A small network was shown many inputs. Here are its activations along a few directions, one row for each input.
Each table varies a few parts of the input and shows all the possible inputs, shuffled.
Descriptions start from the smaller parts, as in this example, which fits no table here: one of 4 places along a line, together with either a single point or one of 9 places around a ring or (one of 3 separate values, together with one of 8 places around a ring).
Shared parts are said once, and a part with two or three values counts as separate values.
In the rows, zero is written as 128.

Other details of the inputs vary at random and push rows far along three fixed directions, the same in every table; ignore that.

Rows:
R1: [170 215 100 145 103 113 137 170 143 147 145 155 122]
R2: [129 185 121 144  80 108 122 168 137 136  91 126 106]
R3: [149 186 112 158  93 107 126 149 143 131 117 124 114]
R4: [ 79  68 181  92 120 152 118 169 127 115 102 120 127]
R5: [115 135 170  98  76  93 115 160 146 120 145 119 121]
R6: [103  97 143 121 143 157 138 129 113 127  87 129 127]
R7: [106 123 146 109 109 131 136 146 115 127  81 135 115]
R8: [123 110 140 117 142 119 116 113 136 123 176 120 134]
R9: [101  90 147  92 170 136 138  83 107 131 168 126 125]
R10: [ 81  82 189  70 147 111 110 123 140 113 229 117 120]
R11: [108 109 148 107 101 131 125 158 126 127  79 131 127]
R12: [130  84 122 155 139 179 133 156 119 117  67 134 151]
R13: [107  95 158 112 160 140 137 110 134 118 183 119 127]
R14: [114  93 128 137 150 172 142 131 108 125  59 132 135]
R15: [137 136  83 173 133 159 113 165 123 130  64 133 132]
R16: [168 161  97 149 108 103 130 115 133 135 118 133 141]
R17: [ 71 117 194  85  91 122 124 187 144 115 131 120  98]
R18: [166 140  69 188 179 157 140  85 118 137 114 129 145]
R19: [115  72 144 117 197 156 141  70 116 123 172 116 142]
R20: [161 165 105 133 113  86 123  97 139 138 165 131 133]
R21: [ 64  75 207  58 100 124 114 166 133 117 126 117 116]
R22: [115 169 144  98  65  82 108 160 143 135 130 129 106]
R23: [130 132 147 131 107 132 139 149 137 115 118 124 129]
R24: [ 89  93 198  77  83 118 119 174 137 113 121 117 122]
R25: [170 110  56 198 203 173 128  88 120 128 138 137 161]
R26: [145 133 106 166 125 161 141 145 118 125  46 131 137]
R27: [120 126 132 125 122 122 111 145 135 125 138 123 125]
R28: [164 151  84 133 147 103 126  70 124 142 180 135 134]
R29: [122 127 148 117 113 125 138 132 124 123 101 128 126]
R30: [142 139 137  95 115  76 129  88 135 132 190 129 127]
R31: [145 155  82 188 131 160 131 160 123 132  54 130 125]
R32: [147  98  82 166 212 172 146  58 105 136 131 131 151]
R33: [125  96 111 165 133 181 127 172 122 120  51 138 144]
R34: [138 114 121 141 150 131 122 114 136 122 170 129 141]
R35: [139 107 132 123 141 125 130 103 128 125 147 122 147]
R36: [ 79  77 150 102 141 163 112 162 118 124  90 125 123]
R37: [138 176 127 151  76 115 131 175 147 123  98 130 114]
R38: [ 92  64 167 113 154 176 139 141 117 114  95 118 131]
R39: [149 192  89 144  83  97 110 149 136 142 107 136 116]
R40: [145 172 117 135  91 103 136 134 125 131  93 138 118]
R41: [120 174 122 148  86 122 120 187 135 131  81 124 102]
R42: [116 113 119 132 132 147 115 147 124 130  93 129 130]
R43: [121 119 120 130 160 140 135  98 116 135 138 126 128]
R44: [165 184  84 162 146 101 127  86 133 141 182 121 125]
R45: [110 121 160  82 138  98 135  84 122 130 194 125 117]
R46: [124 153 138  94 128  85 129  85 122 138 208 124 112]
R47: [141 174 129 142  81 109 130 155 137 128  90 126 118]
R48: [132 151 142  94 108  73 116  98 144 134 202 124 122]
R49: [161  85  93 151 226 196 134 102 107 144 163 158 160]
R50: [145 209 128 133  86  63 121 136 160 129 205 122 103]
R51: [144 149 130 137 130 110 133 107 139 125 171 118 126]
R52: [112  86 130 108 141 146 132 124 113 130  96 136 131]
R53: [109  82 142  89 155 131 129  95 116 131 155 130 130]
R54: [162 182  82 135 108  91 118 106 128 144 152 136 121]
R55: [137 107 106 170 125 174 129 169 123 120  51 137 147]
R56: [150 196  99 143 109  89 125 112 131 143 155 127 114]
R57: [130  88 142 127 179 149 146  83 130 116 187 120 144]
R58: [159 125  87 163 159 153 150  98 106 129  78 140 144]
R59: [ 78  83 170  91 113 146 114 171 127 122  89 124 121]
R60: [165 153 108 161 129 127 139 112 133 124 128 123 138]
R61: [137  92 131 119 168 128 129  78 127 126 179 120 150]
R62: [132 141 143 100  86  88 129 135 133 129 124 132 121]
Each input here is: one of 2 separate values, together with either a single point or (one of 5 places along a line, together with one of 6 places along a line).
The inputs of R29 and R16 match in every part but the choice among 2 separate values. If R46 is changed in the same way as R29 into R16, which row does it become?
> R54
The inputs of R4 and R51 match in every part but the choice among 2 separate values. If R36 is changed in the same way as R4 into R51, which row does it become?
> R44
Change only the choice among 2 separate values in R24. List by row number the other rows that result.
> R60

Rows:
R63: [ 91  96 204  70  92 103 126 145 139 111 153 116 120]
R64: [143 204 136 147  39  92 115 209 161 124  99 129 109]
R65: [105  79 151 116 167 156 133 116 124 118 151 120 134]
R66: [141 142  85 172 142 160 130 143 119 134  77 136 130]
R67: [120 152 162  83  99  68 123 104 141 129 200 120 112]
R68: [118 132 140  94 145 102 125  94 127 135 203 127 117]
R69: [188 158  36 195 204 148 134  61 115 148 168 139 149]
R70: [143 212 117 119  37  68 119 165 138 143  86 138 102]
R71: [101  61 136 114 174 172 138 106 104 126  94 128 139]
R72: [123 113  99 158 142 173 134 148 109 131  44 138 130]
R73: [135 153 130 139 116 117 125 141 141 126 148 123 123]
R74: [112  83 135 111 154 150 136 103 110 129 104 127 136]
R75: [ 98 137 172  88 114 102 116 143 142 127 191 120 108]
R76: [107  82 123 113 183 161 135  98 106 133 133 133 131]
R77: [ 94 129 199  65  76  77 121 142 143 118 169 115 107]
R78: [ 94  58 149 122 170 183 137 134 113 117  95 124 136]
R79: [122 172 135 125  92 104 118 161 141 132 136 128 108]
R80: [185 147  72 190 157 138 138  93 132 127 136 132 154]
R81: [189 153  86 152 162  93 138  31 130 134 203 122 153]
R82: [110  51 150 118 163 173 140 116 111 115  93 124 150]
R83: [139  99 113 152 130 163 139 136 113 122  44 132 149]
R84: [141 147 156 110 117  80 126 102 154 119 231 117 129]
R85: [106  76 161 115 159 156 132 129 132 114 154 120 138]
R86: [198 151  70 166 146  96 104  83 150 132 215 133 164]
R87: [165 188  62 176 127 128 125 131 123 146 104 143 124]
R88: [140 133  86 148 140 147 134 120 109 141  71 140 131]
R89: [ 86 108 172  66 119 108 125 124 123 131 157 127 109]
R90: [106  81 145 121 152 159 135 126 118 120 108 124 134]
R91: [166 209  91 180  83 109 121 170 149 133 104 131 120]
R92: [122 165 116 145  81 130 123 187 129 132  53 136 110]
R93: [139 119 137 116 141 108 134  80 129 125 174 119 137]
R94: [ 79 106 158 100 125 155 118 181 119 131  96 132 108]
R95: [117 130 141 140  76 144 128 198 131 118  32 133 124]
What is each input in this table made of?
> either a single point or (one of 4 places along a line, together with one of 8 places along a line)
Change only the place on the line of 4 in R94. List by row number the other rows that result.
> R64, R75, R91

Rows:
R96: [163  95  86 173 161 177 148 115 124 134  55 145 167]
R97: [174 145  57 161 136 105  89  85 123 151 107 121 156]
R98: [ 80  76 169  71 106 109  77 139 111 129 102 114 129]
R99: [ 95  71 160  81 167 121 140  66 139 116 210 106 131]
R100: [101 128 135  99  53 106  79 193 134 144  25 117 123]
R101: [120  90 129  66 177 109 142  55 113 136 205 130 132]
R102: [127  32 147 132 204 177 145  75 126 106 156 114 171]
R103: [137 121  96 156 150 138 135 107 132 121 123 123 128]
R104: [121 157 143  80  90  60 131  99 136 134 197 127 111]
R105: [172 200  79 162  98 111 138 114 121 154  91 136 122]
R106: [198 151  76 187 149 121 141  75 123 129 134 150 163]
R107: [150 154  73 158 156 137 120 118 142 142 165 144 129]
R108: [ 99 115 153  88 135 108 121 129 149 130 202 125 109]
R109: [162 197  79 203 109 139 130 161 119 131  35 129 121]
R110: [178 166 112 174  97 102 130 124 149 114 127 124 147]
R111: [174 167 114 173  95  99 132 117 142 119 126 138 148]
R112: [ 69  62 194  78 152 158 139 109 107 121 127 113 120]
R113: [174 180 107 158 101 100 116 143 145 127 177 127 134]
R114: [ 86  86 204  91  88 136 118 199 129 102 119 116 117]
R115: [ 75  80 157 109 164 189 129 177 121 136  81 126 123]
R116: [120  85 129  89 183 157 147  77  99 147 132 131 133]
R117: [173 219 105 136  87  65 133  87 129 150 169 130 113]
R118: [121  76 181 105 150 123 129 102 131  99 204 108 142]
R119: [139 148 134 141  70 132 124 207 149 122  73 122 126]
R120: [107  94 171  97 177 126 137  62 122 118 201 103 130]
R121: [ 96 150 146 106  93 111 105 179 144 129 151 141  98]
R122: [147 183 103 146 149 115 113 118 137 145 192 137 126]
R123: [ 96  84 124 133 164 169 125 148 118 125 111 137 119]
R124: [104  91 170 115  87 148 135 180 145 117  50 129 139]
R125: [ 92 126 162  93  84 105 125 164 151 119 121 116 100]
R126: [ 87 120 160 103 111 117 115 165 131 121 153 133  98]
R127: [182 151 106 128 134  93 136  84 135 134 164 146 148]
R128: [110 129 163 124  57 139 119 234 141 114  51 122 117]
R129: [161 192  83 179 141 127 124 137 129 146 127 136 126]
R130: [127 174 128 111  73 116 129 167 101 143  48 146 100]
R131: [ 87 140 168  99  59  94 123 167 140 111 107 120  99]
R132: [114 155 140 136 101 135 129 176 132 128  60 117 112]
R133: [138 125  92 152 155 140 134 119 138 132 131 128 125]
R134: [160 174  88 117 116  80 133  93 114 139 151 145 120]
R135: [192 134  78 191 158 142 138  96 137 118 140 120 163]
R136: [199 220 106 134  67  43 125 113 147 136 163 150 129]
R137: [ 95 102 179  95 173 123 128 102 120 124 204 112 118]
R138: [117 146 143 100 124  83 118 117 152 130 227 126 107]
R139: [151 206 100 146 118 103 111 140 147 149 174 138 120]
R140: [120 165 116 135 123 144 115 175 139 146 112 139 120]
R141: [146 141 123 143 177 119 136  71 126 127 185 110 133]
R142: [153 173  65 191 104 138 127 172 136 133  50 140 115]
R143: [139 176  88 160 113 123 109 157 135 134 137 150 112]
R144: [156 112  76 177 173 188 121 134 122 132 119 138 158]
R145: [ 74  92 168  62 102 120 136 144 124 130 114 128 111]
R146: [142 157 173 109  72  60 125 115 159 116 192 124 132]
R147: [ 73  83 165 108 148 183 134 186 121 132  54 120 118]
R148: [102 129 125 118  90 130 133 161 103 127  55 144 111]
R149: [ 75 141 185  97  95 126 113 203 127 129 109 128  96]
R150: [118  62 113  95 209 152 144  57  82 126 157 142 140]
R151: [115 124 130 104 122 148 137 140  93 143  57 141 113]
R152: [135  75 128 111 159 160 143 119 119 131  87 146 153]
R153: [154 147  98 126 114  76  82  88 126 145 146 116 143]
R154: [ 96  58 131 111 178 158 145  79 112 122 142 123 140]
R155: [ 75 107 190  61  91 130 135 156 122 140  95 121 104]
R156: [115 128 138 123  96 153 111 200 141 128 104 132 128]
R157: [111 142 145 110 157 123 112 121 130 136 209 133 121]
R158: [124  87 144 135 121 166 135 171 138 112  73 116 144]
R159: [113 136 157  99 112  74 127  84 137 111 216 115 114]
R160: [191 133  80 187 156 139 143  86 147 123 133 122 170]
R161: [120 140 159 100 158  96 128  93 141 134 228 110 120]
R162: [156 153 100 162 124 141 110 150 131 128 149 138 140]
R163: [123 164 112 103  69 103 129 172 116 137  56 147 104]
R164: [131 125 144 142  82 131 133 166 144 119  64 134 140]
R165: [ 78  98 189  74 109 138 136 141 129 130 107 111 112]
R166: [ 96 116 170  95 114  94 123 118 135 108 183 116 104]
R167: [ 93  92 201  95  83 128 122 189 138  99 108 112 122]
R168: [122 204 160  98  37  67 124 155 125 140 119 132  90]
R169: [125  85 179 111 144 115 132  90 137  99 199 113 148]
R170: [145 152 109 151 134 138 139 114 135 133 100 113 132]
R171: [163  56  82 176 216 198 154  69 107 128  89 145 181]
R172: [113  99 146 122 114 164 123 193 136 124  94 125 134]
R173: [150 196 101 156 121 111 121 147 141 146 141 131 119]
R174: [114 153 152  92  88  63 129  97 139 123 200 121 111]
R175: [139  95  86 173 188 200 150  91 100 137  59 127 148]
R176: [133  85  69 168 179 187 152  97 110 133  64 133 152]
R177: [123 135 165  95 145  93 134  68 141 124 219 101 124]
R178: [138 156 111 161 149 138 131 135 123 136 112 126 124]
R179: [142 128 105 148 167 114 128  82 126 122 198 128 122]
R180: [102  67 150 119 191 174 145  72  95 124 135 119 136]
R181: [ 94  58 135 116 179 157 143  78  99 116 143 127 137]
R182: [196 221 106 165  66  59 117 140 158 125 188 121 127]
R183: [161  95  89 180 162 177 145 113 111 127  54 150 164]
R184: [ 97 150 143 103  92 112 106 179 149 131 152 140 100]
R185: [102  87 137 125 151 143 132 118 123 112 127 120 120]
R186: [154 181 119 152 123  99 132  90 129 125 156 115 123]
R187: [151 143  98 122 148 133 142  91 102 150 112 139 127]
R188: [140  85  85 176 224 207 151  93 110 134  76 117 155]
R189: [103  84 144 124 141 181 113 176 121 121 114 133 137]
R190: [160 118  81 185 150 181 128 157 124 128  84 133 152]
R191: [ 89 101 160 102 130 121 123 142 132 117 152 124 105]
R192: [185 144  75 192 159 147 126 114 124 125 157 133 154]
R193: [152 171  65 189  92 136 135 154 133 127  35 133 125]
R194: [ 68  54 150  92 142 172 140 144  93 123  60 137 121]
R195: [148 147 154  96  97  81 127 120 129 123 154 147 129]
The inputs of R102 and R169 match in every part but one. If R161 is changed in the same way as R102 into R169, which row does it become?
> R137
The inputs of R119 and R128 match in every part but one. If R172 is changed in the same way as R119 into R128, which row does it become?
> R190
The inputs of R157 and R122 match in every part but one. If R166 is changed in the same way as R157 into R122, which row does it become?
> R185
What is each input in this table made of?
> one of 4 places along a line, together with either a single point or (one of 3 separate values, together with one of 8 places along a line)
Change only the choice among 3 separate values in R162. List by row number the other rows that result.
> R143, R157
Start at R136 and move only the place on the line of 8, one step at a time. The first step leads to R183. Which rows follow, in order?
> R146, R110, R167, R182, R113, R189
Change only the place on the line of 8 in R155. List by row number the other rows that result.
> R115, R116, R140, R147, R165, R170, R188
Change only the place on the line of 4 in R111. List by row number the other rows that result.
> R124, R146, R164
